A small network was trained on made-up records. Each row is its average activation on records with the value named, seen along a few directions.
Related values have similar rows: they may be neighbours, one step apart, or belong to one group.
In the rows, zero is written as 500.
Random noise pushes rows far along 3 fixed directions. That doesn't count. These rows show it; they differ only by the noise:
| 763 | 417 | 522 | 839 | 379 | 861 | 449 | 561 | 788 | 408 | 538 | 571 | 260 |
| 522 | 520 | 432 | 518 | 323 | 458 | 466 | 658 | 552 | 482 | 421 | 421 | 568 |
| 507 | 524 | 491 | 540 | 246 | 560 | 437 | 630 | 539 | 460 | 521 | 460 | 529 |
| 579 | 413 | 525 | 705 | 370 | 722 | 520 | 588 | 646 | 412 | 617 | 523 | 398 |
| 601 | 530 | 570 | 657 | 149 | 786 | 357 | 574 | 609 | 426 | 611 | 544 | 387 |


TOPO, 11 values:
dem: | 601 | 403 | 505 | 642 | 750 | 642 | 581 |  89 | 603 | 540 | 773 | 649 | 489 |
momi: | 640 | 692 | 696 | 381 | 509 | 552 | 391 | 582 | 504 | 571 | 387 | 531 | 429 |
nuro: | 399 | 526 | 475 | 218 | 931 | 131 | 762 | 491 | 398 | 663 | 416 | 431 | 337 |
faf: | 349 | 574 | 396 | 472 | 403 | 870 | 454 | 253 | 369 | 567 | 755 | 812 | 407 |
sasam: | 315 | 467 | 427 | 414 | 468 | 271 | 514 | 525 | 373 | 579 | 255 | 345 | 596 |
perap: | 697 | 592 | 303 | 327 | 738 | 560 | 406 | 266 | 381 | 618 | 297 | 455 | 640 |
zaruv: | 406 | 701 | 831 | 411 | 379 | 585 | 349 | 501 | 418 | 563 | 620 | 531 | 476 |
gal: | 344 | 409 | 407 | 543 | 574 | 312 | 658 | 552 | 402 | 424 | 526 | 458 | 781 |
sokat: | 268 | 673 | 674 | 233 | 443 | 139 | 457 | 750 | 292 | 482 | 567 | 563 | 714 |
loden: | 419 | 363 | 358 | 345 | 287 | 361 | 388 | 459 | 426 | 370 | 415 | 373 | 553 |
fiba: | 628 | 410 | 512 | 694 | 601 | 385 | 495 | 473 | 631 | 443 | 338 | 401 | 382 |
The values of TOPO form 3 separate groups.
List the group mates of zaruv, in the order listed.
> momi, nuro, sokat
List the group mates of perap, in the order listed.
> dem, faf

TEB, 11 values:
vomi: | 701 | 656 | 489 | 440 | 357 | 568 | 391 | 536 | 591 | 557 | 298 | 529 | 424 |
fonu: | 475 | 387 | 549 | 525 | 813 | 409 | 647 | 503 | 534 | 471 | 520 | 494 | 393 |
bes: | 422 | 637 | 518 | 312 | 215 | 529 | 301 | 468 | 351 | 520 | 540 | 539 | 565 |
rif: | 564 | 452 | 551 | 594 | 441 | 518 | 498 | 515 | 524 | 409 | 395 | 460 | 554 |
gutil: | 423 | 526 | 432 | 588 | 552 | 539 | 582 | 424 | 562 | 536 | 534 | 542 | 483 |
pedup: | 467 | 559 | 594 | 518 | 466 | 461 | 513 | 546 | 429 | 525 | 513 | 545 | 434 |
bomo: | 341 | 301 | 531 | 575 | 587 | 444 | 728 | 545 | 453 | 407 | 634 | 419 | 623 |
kadeb: | 624 | 644 | 503 | 404 | 360 | 580 | 430 | 536 | 456 | 565 | 521 | 506 | 480 |
sipe: | 433 | 375 | 403 | 443 | 703 | 415 | 539 | 401 | 495 | 579 | 540 | 440 | 521 |
vis: | 448 | 353 | 531 | 581 | 468 | 559 | 545 | 500 | 471 | 341 | 672 | 488 | 451 |
lesu: | 568 | 521 | 604 | 694 | 417 | 884 | 337 | 415 | 647 | 483 | 738 | 694 | 379 |
The values of TEB form 3 separate groups.
List the group mates of pedup, in the order listed.
> vomi, fonu, kadeb
List the group mates of lesu, in the order listed.
> bes, gutil, sipe
